A small network was trained on invented records. Each row is its activation on one of them, seen along a few directions.
Each row is followed by the record's values for the fields C, F, E, W, V, H.
Not every record has every field; a missing one is left out.
The largest differences between rows may come from other fields.
Random noise pushes rows far along 2 fixed directions. That doesn't count. These rows show it; they differ only by the noise:
[ -15 -159  -28  165 -111 -182 -225  167   -8  277  -78 -413   50 -247
  126 -339   26]
[-184 -366   65  159   94   89 -139   55  -34  139  177  -54  142 -146
 -106 -310  -44]
[ -78 -349  144   74   52  -77 -246   99  -11  167  119 -117  128 -199
  -60 -221 -121]
[-106 -262   12  168   -7  -36 -174  109  -23  207   52 -231   97 -193
    8 -332   -3]

[ 138  -96  158 -117  -98 -585 -444  192   -3  269  -22 -285  193 -324
  177  -11 -184]  (C c2; E e1; W w3; V v2; H h3)
[  22  233 -157 -100  -31  -21  -26  129  -38   78 -128   26  125  -52
   45   82   72]  (C c1; E e1; W w2; V v3; H h2)
[-129 -409  195  154   98  -49  111 -105  -57 -163  447  -36 -186  178
 -162 -170  -39]  (C c3; F f1; W w5; V v3; H h2)
[-358  -99 -164    7  189  306  264  -34 -140 -126  434  413  120   34
 -286  -17   37]  (C c2; E e1; W w3; V v3; H h2)
[ 126  136   86 -295  -19 -238  110  -27   10 -214  113  213 -158   80
 -122  480 -167]  (C c3; F f2; E e1; W w1; V v3; H h2)
[ -71   66   30  -28   51  -39  207  -53  -52 -218  199   85 -126  246
  -85  126   57]  (C c1; E e4; W w8; V v3; H h2)
[ -43   93  -61  -58   73  208  207  -62  -30 -167   36  272  -38  219
 -130  118   78]  (C c1; E e1; W w8; V v3; H h2)
[  78   30  175 -302   62 -115  -52   28   15 -159   65  284  -13  -60
 -181  475 -276]  (C c3; F f2; W w1; V v3; H h2)
[ 159  123   87  -47  -59 -251  197 -123   65 -245  118 -135 -329  226
   93  241   35]  (C c1; E e1; W w1; V v3; H h2)
[ 320  -92  263   39 -137 -570 -227  -43   91   56  -38 -523 -222   16
  337  -64  -36]  (C c1; W w4; V v2; H h3)
[-155 -583  210  320  121  111 -125 -146    2   42  233  -46   78   24
  -76 -447  -44]  (C c3; F f1; E e1; W w5; V v2; H h3)
[  32 -289   70  258  -72  -32 -144   51   11  131  -47 -363 -105  -96
   88 -373   35]  (C c3; F f1; W w5; V v3; H h2)
[-450   -5 -438  207   70  394  280   60 -183   39  283  172  185  -89
 -177 -295  215]  (C c2; E e1; W w3; V v3; H h2)
[ -89  231 -293    6 -126  -82  -16  211  -96  237 -134 -166   96 -284
  118 -138  131]  (C c2; E e1; W w3; V v3; H h2)
[   5  217 -253  101 -212 -294  103   84   -6  129  -43 -452 -152  -87
  211 -119  183]  (C c3; F f3; W w1; V v3; H h2)
[  15  109 -105 -191 -120 -317 -150  229  -67  129   21  -61  108 -283
    1  149 -117]  (C c2; E e1; W w3; V v3; H h2)
[ 136   92  -13  -72 -151 -341   21   25   32  -41    8 -210 -184  -48
   88  164  -40]  (C c3; F f3; E e1; W w1; V v3; H h2)
[-178 -346  275  -50  291  269  -51 -100  -15 -140  277  422  135  -75
 -249   82 -197]  (C c3; F f3; E e3; W w1; V v3; H h2)
[ -35 -122  143 -174  108   28 -152   80  -26   47    7  271  162 -144
 -171  100 -165]  (C c3; F f4; E e1; W w8; V v3; H h2)
[  30 -194  277 -283  129 -123  -84   -3    2 -149  225  362   29   68
 -304  332 -286]  (C c3; F f4; W w8; V v3; H h2)
[ 290  -93  301 -161 -102 -422 -484  215   93  189 -246 -280   73 -274
  133  126 -255]  (C c1; E e4; W w5; V v3; H h2)
[ 162  288 -204  171 -227 -196  142   -5   79   33 -198 -519 -281   55
  324  -94  263]  (C c1; W w1; V v3; H h2)
[-105  302 -427  153 -307 -405   17  204  -88  306  -86 -529   49 -201
  283 -302  272]  (C c2; E e1; W w3; V v3; H h2)
[  86  103   29 -130   -2   94  -72  -79   64   31 -246  180  117   49
  -23  130  -93]  (C c3; F f4; E e1; W w8; V v1; H h1)
[-317  336 -487   46  -13  275  267  122 -126   99  -40  147  214  -29
 -108  -81  236]  (C c3; F f4; E e1; W w8; V v3; H h2)
[  69   93  -94   88  -72 -130    4  -39   -9   88 -138 -144  -29   71
  127 -119  124]  (C c3; F f4; W w8; V v2; H h3)
[ -21   24  -17   40   74  511   11  -96   78   -9 -272  261  146   41
 -115    9  -54]  (C c3; F f4; E e1; W w8; V v1; H h3)
[-392   38 -342  157   90  490  361  -32 -118  -84  159  327  129  141
 -289 -165  197]  (C c3; F f4; E e1; W w8; V v3; H h2)
[  27 -162  342 -317  212   -1 -194   33   20 -127  136  454  203    0
 -271  394 -327]  (C c1; E e4; W w8; V v3; H h2)
[ -93  272 -271   43 -112   23  231   79  -93    3  -97  -47  -81   65
   -3  -68  212]  (C c3; F f4; E e1; W w8; V v3; H h2)
[ 133  339 -273  525 -215  200  389 -213   99   42 -387 -668 -486  284
  540 -524  578]  (C c1; W w1; V v1; H h1)
[  56 -105  176 -223   14 -319 -134   51   24  -41  185   68   34 -127
 -100  286 -248]  (C c3; F f3; E e1; W w1; V v3; H h2)
[ -15  143 -131  -38  -32  -51  306 -108   -9 -188  164   54 -241  188
  -63  174   86]  (C c3; F f2; W w1; V v3; H h2)
[-313 -266  -18   40  215  317  -43   74 -128  -19  332  346  291 -183
 -245  -91  -89]  (C c2; E e4; W w3; V v2; H h2)
[ -62    4  -75   69  -38  177  -14   67  -10   11 -168   22   31  -73
  -72  -42    4]  (C c3; F f4; E e3; W w8; V v3; H h2)
[  71  280 -175  -14 -122 -103  179    4  -12  -11 -115 -136 -209   10
  121   59  161]  (C c3; F f2; W w1; V v3; H h2)
[ -83  254 -352   70 -147 -194  272   77 -134  -17  187 -236 -170   67
  124 -106  282]  (C c2; W w3; V v3; H h2)

Which values does each new row have?
[-203   79 -382  254  -63  144  160  112 -130  123   94 -225    6 -116
   93 -360  282]  (C c2; W w3; V v3; H h2)
[ -65  205 -237  -91  -39  -18  193   63  -94  -54  139   77  -63   23
  -33   92  111]  (C c2; W w3; V v3; H h2)
[ 292  294  -19 -144 -224 -529   77   50   12  -55 -102 -347 -347  182
  209  190   94]  (C c1; W w8; V v3; H h2)
[ -96   89 -239   11  -83 -109   98  109  -95   64  140 -111  -47 -104
   10  -66   91]  (C c2; W w3; V v3; H h2)
[-218  123 -330  173  -84   21  201   46  -59   85   87 -189   16  -70
   40 -199  204]  (C c3; F f3; E e1; W w1; V v3; H h2)
[ 122 -238  281   -7  130  118 -119  -58   52  -44  -19   95  -64   50
  -33  -34  -64]  (C c1; W w5; V v3; H h2)
[ -45   42 -103  111   75  262  373 -175  -28 -217  125  122 -254  375
  -55  -59  236]  (C c1; W w8; V v3; H h2)
[ 158   77   76   41  -38  181   15 -164  103   -7 -306  -31  -97  170
  144  -77   64]  (C c1; E e1; W w8; V v1; H h1)
[-362 -111 -251  164  102  208  128   66 -138   94  321   65  180 -119
 -121 -282  128]  (C c2; W w3; V v3; H h2)
[-185  214 -398  223  -13  413  428  -97  -73 -109  -47   78 -101  266
  -19 -207  384]  (C c1; E e1; W w8; V v3; H h2)
[ 175  497 -277 -255 -319 -509 -145  335  -38  239 -312 -327   32 -312
  221  221    6]  (C c2; E e1; W w3; V v3; H h2)
[ 249 -200  151  277 -223 -122 -262  -78  150  209 -388 -573 -154  -58
  332 -418   13]  (C c3; F f1; E e1; W w5; V v1; H h1)
[ -23 -269  212  119   51 -312  157 -256    3 -226  465 -121 -269  278
    4  -40   -1]  (C c3; F f3; W w1; V v2; H h3)
[-107 -484  237  205  131  238 -293   66  -23  149  -10    7  173 -244
  -80 -371 -112]  (C c3; F f1; E e4; W w5; V v3; H h2)
[  37   82    8 -194  -65 -273 -122  145   -7   92  -30  -12   71 -106
  -62  168 -117]  (C c3; F f4; W w8; V v3; H h2)
[ 152  -17    8  270 -136   87  -51   21   64   46 -318 -383 -192   19
  217 -260  152]  (C c1; E e4; W w5; V v3; H h2)
[ 253  191  -41 -122 -291 -576 -426  381  -19  310 -312 -521   52 -500
  311   54 -115]  (C c2; E e4; W w3; V v3; H h2)
[ -62  340 -359  177 -203  -74  404    2  -70  -73  -22 -299 -303  258
   94 -137  353]  (C c3; F f4; W w8; V v3; H h2)
